A small network was shown many inputs. Here are its activations along a few directions, one row for each input.
Each table varies a few parts of the input and shows all the possible inputs, shuffled.
A made-up example of a description, with smaller parts first: one of 2 separate values, together with either a single point or one of 11 places around a ring or (one of 4 places along a line, together with one of 5 places around a ring).
Shared parts are said once, and a part with two or three values counts as separate values.

A family of inputs:
x1: [-0.76  3.00 -2.89 -1.18 -0.21 -0.28  2.17 -1.16 -0.42  2.10  3.76 -2.36]
x2: [ 0.41  2.55 -0.06  2.93  0.39 -2.92  0.61  1.89  0.47  2.49  1.70 -3.32]
x3: [-3.37  1.00 -0.49 -1.56 -0.62 -0.12 -1.42 -0.76 -1.80  1.69  3.79 -2.29]
x4: [-3.31 -1.18 -0.76 -3.25 -1.62  1.39  1.50 -2.87 -1.47 -1.02 -0.25  3.14]
x5: [ 5.67 -1.89  2.21  1.22  4.42  2.63 -3.93  4.62  3.63 -0.66 -1.62 -1.71]
x6: [-0.69 -0.16  3.23  4.11  0.58 -1.88 -2.53  1.84 -1.33 -1.67 -0.92  0.15]
x7: [-4.01 -0.96 -0.26 -3.50  0.70  0.64  0.84 -2.85 -1.97 -2.04  0.28  2.54]
x8: [-1.39  0.59 -2.26 -0.77 -2.86  0.53  1.08 -0.68 -1.21  2.18  3.09 -2.37]
x9: [ 2.02  0.55  1.78  4.67 -1.65 -2.10  0.53  1.26  0.82 -0.21 -1.69  0.52]
x10: [ 2.72 -0.62 -2.39 -5.34  3.16  5.13 -2.59  2.17  3.08  2.26  3.13 -4.69]
x11: [ 0.53  1.30 -0.48  3.25 -2.43 -2.25  0.33  2.15  0.46  3.63  1.42 -2.53]
x12: [-2.34  0.61 -0.70 -1.46 -2.97  0.48 -0.58 -0.70 -1.42  2.46  3.34 -1.77]
x13: [ 0.38 -1.08  0.83  0.40 -0.71 -0.60  1.20 -2.34 -0.91 -3.18 -3.91  3.41]
x14: [ 0.80 -0.02  0.08  0.52 -0.90 -0.65  2.29 -2.26 -0.05 -2.11 -3.72  3.82]
x15: [-1.66 -0.71  2.20 -0.40  1.36 -1.01 -1.07 -2.17 -1.68 -3.58 -2.80  3.42]
x16: [-0.51  1.72 -2.42 -0.87 -3.02  0.22  1.99 -0.88 -0.23  2.82  3.01 -2.03]
x17: [ 2.34 -2.81 -2.04 -7.79  4.92  5.67 -0.39 -0.46  3.24 -1.79 -0.41  1.18]
x18: [ 4.26 -2.81  0.53 -3.55  5.57  4.16 -2.09  0.55  3.16 -2.38 -3.56  2.14]
x19: [-1.48  0.11 -2.27 -2.75 -1.61  0.88  3.90 -3.27  0.03 -0.75 -0.71  2.78]
x20: [ 1.33  2.16  1.33  4.84  1.12 -2.24  0.50  1.10  0.65 -0.61 -1.13 -0.37]
x21: [ 4.33 -1.36 -0.13 -0.71  3.56  2.40 -3.90  5.68  3.33  3.09  1.67 -5.13]
x22: [-1.97  0.41  1.59  2.41 -0.11 -2.43 -2.66  2.63 -1.45  1.77  1.94 -2.84]
x23: [-0.44 -1.49  1.39 -0.39 -0.99 -0.20  0.15 -1.68 -1.89 -3.04 -3.13  4.47]
x24: [-2.15 -1.01 -2.43 -2.98 -1.44  1.09  2.81 -3.35 -0.97 -1.37 -0.32  2.88]
x25: [-0.95 -0.03  1.43  2.61 -2.41 -1.92 -1.85  2.79 -1.07  2.59  1.47 -2.34]
x26: [ 0.68  1.31  0.59  0.12  1.93 -1.51  2.36 -2.84  0.26 -2.81 -3.11  3.01]
x27: [-1.56  1.42 -1.67 -3.02  1.30 -0.04  3.95 -3.81  0.30 -1.39 -0.15  1.97]
x28: [-0.30  0.24 -0.30  3.45 -2.28 -1.94 -0.64  2.33 -0.52  3.01  1.50 -2.89]
x29: [ 0.48 -0.61  2.73  3.97 -1.74 -1.54 -1.82  1.74 -0.92 -0.89 -1.05  1.10]
x30: [ 0.95 -0.22  1.65  5.05 -1.47 -1.60 -0.74  1.33 -0.13 -0.57 -1.60  0.10]
Describe the family of inputs behind these rows.
Answer: one of 5 places around a ring, together with either a single point or one of 5 places along a line
Changing only the place on the ring of 5 turns x17 into x21. The same change can be made to x19. Which row results?
Answer: x11
Which other rows agree with x1 in the place on the ring of 5? List them by row number.
Answer: x3, x8, x10, x12, x16
Which other rows does x6 become when the place on the line of 5 takes its other values? List them by row number.
Answer: x9, x20, x29, x30

A family of inputs:
x31: [ 1.38  1.15  1.37  5.49 -1.68 -2.88 -1.44  3.94  0.42  2.79  1.38 -4.00]
x32: [-2.35 -2.05  2.05 -0.40  1.16 -0.45  0.59 -2.32 -1.87 -5.44 -4.58  5.66]
x33: [ 0.30 -0.60 -1.32 -1.09 -1.05 -0.12  4.85 -3.57 -0.30 -3.97 -3.43  5.35]
x34: [-0.87 -0.77  1.61 -0.13  0.30  0.18  1.37 -2.80 -1.72 -4.95 -4.52  5.76]
x35: [ 1.11  2.86 -0.72  3.82 -1.56 -2.00 -0.61  2.35  1.03  4.89  2.58 -4.57]
x36: [-1.03  0.09 -1.53 -2.16 -0.03  0.43  4.25 -4.82 -0.15 -2.19 -2.84  4.97]
x37: [-3.68 -1.47 -1.30 -6.13 -1.44  2.12  2.04 -4.02 -2.47 -2.17 -0.95  4.11]
x38: [ 0.46  0.40  2.10  5.95 -0.96 -2.65 -2.95  4.13 -0.29  2.28  0.81 -3.63]
x39: [-0.83  1.43 -0.69  1.78 -2.19 -0.90 -2.65  2.05 -0.54  4.26  5.48 -5.34]
x40: [ 2.27  1.58 -0.57  4.93 -2.48 -2.76 -0.01  3.37  0.87  3.44  2.13 -4.02]
x41: [-2.64  0.03 -1.40 -4.53 -0.99  2.13  2.29 -5.01 -1.99 -3.60 -0.73  4.17]
x42: [ 0.18  1.07  2.87  5.47 -0.39 -2.82 -4.71  4.38 -0.83  1.91  1.04 -3.48]
x43: [-0.79  2.36 -0.44  1.98 -0.35 -1.46 -1.19  1.55  0.76  5.20  4.85 -5.38]
x44: [-2.73  0.55 -1.87 -4.10  1.25  1.26  4.50 -5.14 -0.97 -3.23 -1.14  4.44]
x45: [ 4.94 -4.93 -0.81 -8.67  8.01  6.88 -0.75 -1.46  3.93 -3.94 -4.23  2.73]
x46: [ 6.32 -1.36  0.32 -1.52  5.47  4.11 -5.71  7.64  6.07  3.59  3.29 -6.76]
x47: [-0.35 -0.99  0.93 -0.66 -0.28 -0.50  2.90 -3.24 -0.75 -4.12 -3.90  5.40]
x48: [-1.69  0.64 -0.59 -0.03 -2.77 -0.58 -2.80  2.98 -1.20  5.26  4.77 -5.40]
Describe the family of inputs behind these rows.
Answer: one of 2 separate values, together with either a single point or one of 8 places along a line
Which other rows agree with x36 in the choice among 2 separate values? List them by row number.
Answer: x32, x33, x34, x37, x41, x44, x45, x47
Which other rows does x46 become when the choice among 2 separate values takes its other values? List them by row number.
Answer: x45

A family of inputs:
x49: [ 0.06 -0.99  2.95  1.67  1.45  0.41 -4.49  2.04 -0.06 -1.46 -0.66  0.84]
x50: [ 2.06  0.83  1.28 -0.36  3.35  2.58 -3.28  2.61  0.55 -1.48 -0.87 -0.45]
x51: [-3.27 -2.41 -1.36 -4.17  0.82  2.40  6.45 -6.90 -1.82 -7.13 -6.57  7.77]
x52: [ 2.40 -1.53  0.90  1.88 -1.59 -0.77 -1.90  1.87 -0.75  0.74 -2.04 -0.43]
x53: [-5.77 -0.69  0.60  1.24 -2.86 -4.05  0.58 -1.16 -3.06  3.20  2.03 -1.17]
x54: [-2.80  0.03 -0.29  2.25 -3.15 -3.86  2.10 -0.27 -1.35  1.56  3.28 -0.56]
x55: [ 4.10  1.05  0.46 -2.43  3.64  1.84 -1.49  0.92  2.71  0.12  0.10 -0.95]
x56: [-0.03 -1.37 -2.32 -4.67  0.07  3.76  0.30  0.83  1.62  2.17  2.83 -2.26]
x57: [ 1.19  2.56  0.41  5.02 -1.12 -2.09  0.72  0.01 -0.15 -0.69 -1.00 -1.06]
x58: [ 0.26  2.45 -0.51  2.97 -2.88 -2.94  2.74  0.16  0.84  2.36  1.16  0.20]
x59: [ 1.80  0.07 -2.12 -3.40  2.28  2.71 -1.71 -0.11  1.49  0.62  1.74 -1.92]
Describe the family of inputs behind these rows.
Answer: either a single point or one of 10 places along a line
